Each row below holds a small network's activations on one input, seen along a few directions.
Each table varies a few parts of the input and shows all the possible inputs, shuffled.
Descriptions start from the smaller parts, as in this example, which fits no table here: one of 8 places around a ring, together with either a single point or one of 9 places around a ring or (one of 3 separate values, together with one of 4 places along a line).
Shared parts are said once, and a part with two or three values counts as separate values.

Other details of the inputs shift rows strongly along three fixed directions, in all tables alike. That doesn't count.

Table:
x1: [ -1   9 -25  -9   9  -5 -13   3   9 -14  -4  12]
x2: [-13  16   6  20 -24  24  -7  -5   5  -5   3  11]
x3: [ 16   8 -23 -12  19   3 -29   6  12  -4 -12  -7]
x4: [ -1 -17  32  -5  -1  -6   5  23 -20   9  12  -8]
x5: [  4  11  11  13 -14  22 -20  29  -1   1  -2   6]
x6: [ -9  24  22  21 -24  21  -4 -15   1  -3   3   3]
x7: [ 11 -19  10   7   8   9   3  38 -13   1  -5  -3]
x8: [ 13 -18   4   4   9   5  10  35 -10   3  -9  -5]
x9: [  6 -23  19 -12   2  -5  -4  46 -19  13   9  -4]
x10: [-23  24  12  15 -16  13   0  -8   7 -13   7  18]
x11: [  4  11 -23 -13  21  -8 -13  15  11 -19 -14   6]
x12: [  1 -19  22  -7   9  -7   0  50 -20   2   7   2]
x13: [ 11   3 -22 -13  16  -3 -26  15   8 -11  -8   2]
x14: [  2   5 -15 -11   5  -3 -15  -4   8  -5  -4  -2]
x15: [  1   8 -18   5   0  -2  19 -59  11   1 -13 -12]
x16: [-15 -22  35   3 -14  -9  30 -35 -20  16  21 -14]
x17: [  2   6 -25   5  -5  -2  13 -51  14   5 -12  -4]
x18: [ -5  29 -22  11 -12  18 -13  -4  20 -14 -13  12]
x19: [  6 -25 -24 -14  27 -22  33 -14  -5   4  -8  -4]
x20: [-11 -12  42   5 -19  -3  26 -33 -18  23  24 -19]
x21: [-14 -21  23  -3 -19 -11  29 -23 -16  23  19  -9]
x22: [ 15 -21  26  -2  12   1 -10  33 -18  11   8 -16]
x23: [ 19 -19 -35 -13  16 -14  24 -21   3  17 -22 -18]
x24: [ 13 -10  11  11   3   7  -1  12  -7   3  -5  -5]
x25: [  8 -15  30   4   5   1  -8  14 -15   8  12 -13]
x26: [ 21  11 -22  -1  16   7 -14  10  11 -11 -24  -6]
x27: [ 19 -24 -34 -12  19 -15  22 -24   1  17 -20 -18]
x28: [ 17   4 -24   3  18   8  -9  19  10 -16 -20   3]
x29: [ -6  31   7   6  -9  11 -19 -27  12 -11   4  -4]
x30: [  5 -28 -19 -21  26 -29  31 -19  -8   6  -7 -13]
x31: [ 12   5 -13 -11  22  -5 -24  14   6 -19  -9  -1]
x32: [-17  33 -14  -2 -13   4 -18  -6  16 -16   0  18]
x33: [-14  14  31  16 -25  16 -16 -17   0   5  21   4]
x34: [ -8   1  40   6 -30 -17   5 -23  10  18  30  10]
x35: [  6 -18  21  -5  -1   1  -2  19 -15  19  12 -11]
x36: [ 14   3 -32   1  12   8 -12  20  11  -9 -18   6]
x37: [-24  19  23  15 -18   9  -7 -16   0 -16  17  17]
x38: [  1 -20   1  -4   8  -1   0  42 -14   3   4   7]
x39: [-14  26 -13   5   0   7  -8 -17  15 -22  -3  16]
x40: [-14  30 -23   4  -7   9 -13  -2  18 -17  -5  19]
x41: [ 13 -23 -38 -12  15 -15  34 -13   0  15 -20 -15]
x42: [-15  25  15  22 -24  22   1  -9   5  -9   1   9]
x43: [  1   2  -1  -9  -4 -42  26 -75  24  11   9  -9]
x44: [  5   6 -34  -7  17  -3 -11  16  10 -14 -10  14]
x45: [-16  -6   1   1 -10  -7  24  -7  -6  10   9   6]
x46: [-17 -13  10  -3 -13 -12  26 -15 -12  14  14   1]
x47: [-15  29 -12   4  -2   6  -6 -10  15 -19  -5  16]
x48: [  1   6  29   3 -13  16 -24  29  -8   6  15   0]
x49: [ -5   8  31   4  -8  10 -21  31  -7  -9  11   5]
x50: [  6 -32   0 -14  12 -13   7  33 -19  10   4  -3]
Description of these inputs: one of 2 separate values, together with either a single point or (one of 4 places along a line, together with one of 6 places around a ring).
- The inputs of x41 and x42 match in every part but the choice among 2 separate values. If x33 is changed in the same way as x41 into x42, which row does it become? => x25
- Which other rows does x20 become when the place on the ring of 6 takes its other values? List them by row number. => x4, x6, x12, x42, x47
- Which other rows does x49 become when the choice among 2 separate values takes its other values? List them by row number. => x21
- Which other rows does x33 become when the place on the line of 4 takes its other values? List them by row number. => x3, x35, x48
- Which other rows does x2 become when the choice among 2 separate values takes its other values? List them by row number. => x7

Table:
x51: [-31  10  95  57 -75  51  -9  84 -24  16  37  42]
x52: [ 42 -44   5 -14  40  -2  -4  74 -23   9 -19 -32]
x53: [ 22 -53 -15 -20  36  -8   7  86 -31  15 -12  -6]
x54: [ 19 -32 -21  -7  28  -1  30  -5 -20   8 -23 -25]
x55: [ 16 -35 -37 -20  -3 -24  26  26  -3  32  -7  -3]
x56: [-11  74 -33   1  13  22 -61   6  35 -66 -19  27]
x57: [ 18 -10  24  -5   1 -16  -6  -5   3  17  13 -11]
x58: [ -5  73 -26  -9  13  11 -70  -3  39 -56 -17  17]
x59: [ 14  -3   8 -18  19 -19 -29  39   2 -11   3   7]
x60: [-36  39  -9  18 -16  19  30 -72   9 -21  -3   7]
x61: [-12  42  -2   3 -29   5 -18 -69  29   6  13   0]
x62: [-10   5  24   4 -15 -13  25 -71   1  16  13 -26]
x63: [-30 -24  18  17 -18 -14  72 -65 -16  19  18  -1]
x64: [  9  66 -45  17   6  35 -66   4  43 -52 -32  27]
x65: [ 29 -13 -59 -22  29 -14   6 -23  17  10 -30 -23]
x66: [-30 -22  24   6 -17 -26  54 -61 -11  11  27   3]
x67: [ 36 -14 -49 -17  35 -22   9 -20  22  -1 -32 -17]
x68: [-45   8  89  33 -54  38 -31  70 -31  -1  57  36]
x69: [-20 -19   9  14 -27   3  47 -70 -18  31  10 -14]
x70: [ 25 -45   0 -37  34 -25 -11  75 -22  18   2  -9]
- Describe the family of inputs behind these rows. => either one of 2 separate values or (one of 3 separate values, together with one of 6 places around a ring)
